Here are a small network's activations along a few directions, averaged over the inputs that share one value of a field.
Values that are neighbours, or in one group, have similar rows; names and order tell nothing.
Random noise pushes rows far along 6 fixed directions. That doesn't count. These rows show it; they differ only by the noise:
[-237   23 -188  217 -401   31  170  319   -9   26  111   43  176  -37
  -32   52  -73]
[ 32 -83 -36 -68 -69 -53  41 228 -47 -68 126  97 -42 -20  50 149 166]
[ 196  -48  -48   13  259 -134 -358  -79 -221   48  129 -112 -184  -78
 -112  -36  211]
[  88   99   61 -175 -190 -300  -78  175  353    3 -154  225  279 -103
 -253   53   60]
[-200  101  124  321 -317  -83  231   55 -202 -121 -111 -256   40  112
 -351   18 -108]
[ 112   33 -146  156   29   92 -256   -9  -83   75  -94 -124   28 -183
  -49  -56  -37]
[ -79   82 -183 -139 -134  112  434 -315  -17   52  115   73 -269  -24
   82 -108  295]
[ 111  -29  276  133 -163  145  135  264  -96 -322 -435 -192   83   -2
  -69  283 -177]


Field VUR:
vipo: [  16  -75  261    8   62 -288 -130  366 -132  -50  113  220  147    3
  -45  180  107]
viv: [ -86  -32  -42 -128  -58 -132  101  193  -19 -161  111   74   16   55
  -52  125   40]
tado: [ -70   80 -176   40  135 -338 -415  -38   75  191  153 -108  256  -85
 -293 -180 -168]
zadid: [  29  275  277  303  -31 -304 -422 -546  -23  276 -238 -314  204  122
 -751 -349  -83]
radu: [ -24   -3  126  287  190 -266 -342 -149 -245   16   69 -395 -182  203
 -221 -144 -240]
tavok: [-336  366 -442  270 -232  108  259 -341  192  322  233   89  166 -152
  -72 -461 -186]
tor: [ 311   27  149 -107  406   74 -651 -110  -18   41 -133  -86   57   -5
   36   39    1]
gomas: [ 106  139  457 -263   58  -97  146 -110  277 -146 -454   32  141  248
 -137   41  -87]
kigif: [ 151 -146  256 -159  212 -283 -145  106  181  105   77  178   10  187
  -25   -2   30]
sudev: [ -89  134  -69  -81  -66  268  486 -203   47  -30  -28  104  -48  -94
  171  -13   50]
roba: [ -65   63  309 -173 -252  220  402 -148  156 -318 -592  -65   77  134
   -9  100 -172]
kerot: [-195  -16 -102  138 -248   94  262   -3  -88  -13   -3   -4  -73  -16
  -26    3   27]
rumal: [  12 -163  187 -136   17  126  269 -125 -191 -180  -73  -37 -353  207
   91   14  305]
pafaf: [ 175   16 -187 -246  107 -119 -458  -99  429  183 -140  165  265 -142
    9 -143 -130]
sek: [ -52   50   59  291  -97  185  -21  112  187  -66 -437 -247  276 -146
   -4   12 -655]
zogaz: [ -71  -55  321  -59    9 -125  436  111  190 -180   56   92   -3  111
   28  181  -75]
VUR is arranged as a 4 by 4 grid.
Q: How many steps from neighbour to neighbour lead from sek to tavok, at the fewest?
A: 2
Each value of VUR is a pair of two hidden parts, and every pair occurs once (4 first parts, 4 second parts).
Q: sek and kerot share the first part; sek and radu share the second. Which value has the first part of radu and the second part of kerot?
A: rumal
Q: tor and zadid share the first part; tor and sudev share the second. Which value has the first part of sudev and the second part of zadid?
A: vipo
Q: kigif and gomas share the first part; kigif and zogaz share the second. Which value has the first part of zogaz and the second part of gomas?
A: tavok

Field RIRE:
zefoz: [  45  242  105   45   15  204   13 -571  111  251 -286   28  167  -99
 -209 -301   10]
sakof: [ 290 -348  238 -514  266 -389 -259  414 -332 -423  379  195 -232  175
   65  474  688]
dagu: [-386   93   11  562 -364  335  769  139 -131 -139 -214 -384 -119 -135
  -10  -20 -401]
minu: [-431 -165 -371   62 -333   -2    1  120 -149  245  689  138 -243  346
  118  -10  325]
kidak: [-146 -219   38 -162  -87 -388   14  216  118   34  475  148   10  333
  145  -44  -31]
met: [  34 -105  549  -80   46 -116  285  143  114 -215 -210  114 -123  355
   97  158  -80]
lolez: [-198  -48 -214  392  282  452   12 -137 -331  146  307 -230 -117 -109
  313 -169  -95]
guvo: [  55  202  316  -47    5  -42 -149 -316 -197  -65 -459 -332   65  241
 -466  -92   73]
pim: [ 280  220   79  148  -69 -204 -538 -444  -13   95 -630 -329   -7 -228
 -624 -292 -153]
vunab: [ 284   91   55 -563  496 -263  -97 -589  191 -178  -75  -57 -146 -117
  -89  -24  224]
saz: [ -45  -76  187  668  185   25 -134  119 -655 -280  218 -515  -23  -54
 -242   25 -290]
gokel: [ 425 -320  140 -308  235 -143  -89  550  148 -355 -308  -20   72  -63
  175  361 -209]
turav: [-250  203 -311 -283  309  -46  275 -946   13  267  286   27 -312  187
  -86 -502  237]
maza: [-323  110 -108  543 -453 -437   19  404 -304  203  387  -42   46   -1
 -420   31  -90]
leme: [ -61   16  361  -18 -120 -111  208  -27  -68  -25  184   22 -311  418
  -31  158  244]
tovuv: [ 126   76  179 -258  247 -276  189 -188 -116 -108   69  169 -204   55
 -218   97  492]
Each value of RIRE is a pair of two hidden parts, and every pair occurs once (4 first parts, 4 second parts).
Q: guvo and sakof share the first part; guvo and lolez share the second. Which value has the first part of lolez and the second part of sakof?
A: saz
Q: minu and pim share the first part; minu and kidak share the second. Which value has the first part of kidak and the second part of pim?
A: gokel
Q: maza and leme share the first part; maza and dagu share the second. Which value has the first part of dagu and the second part of leme?
A: met
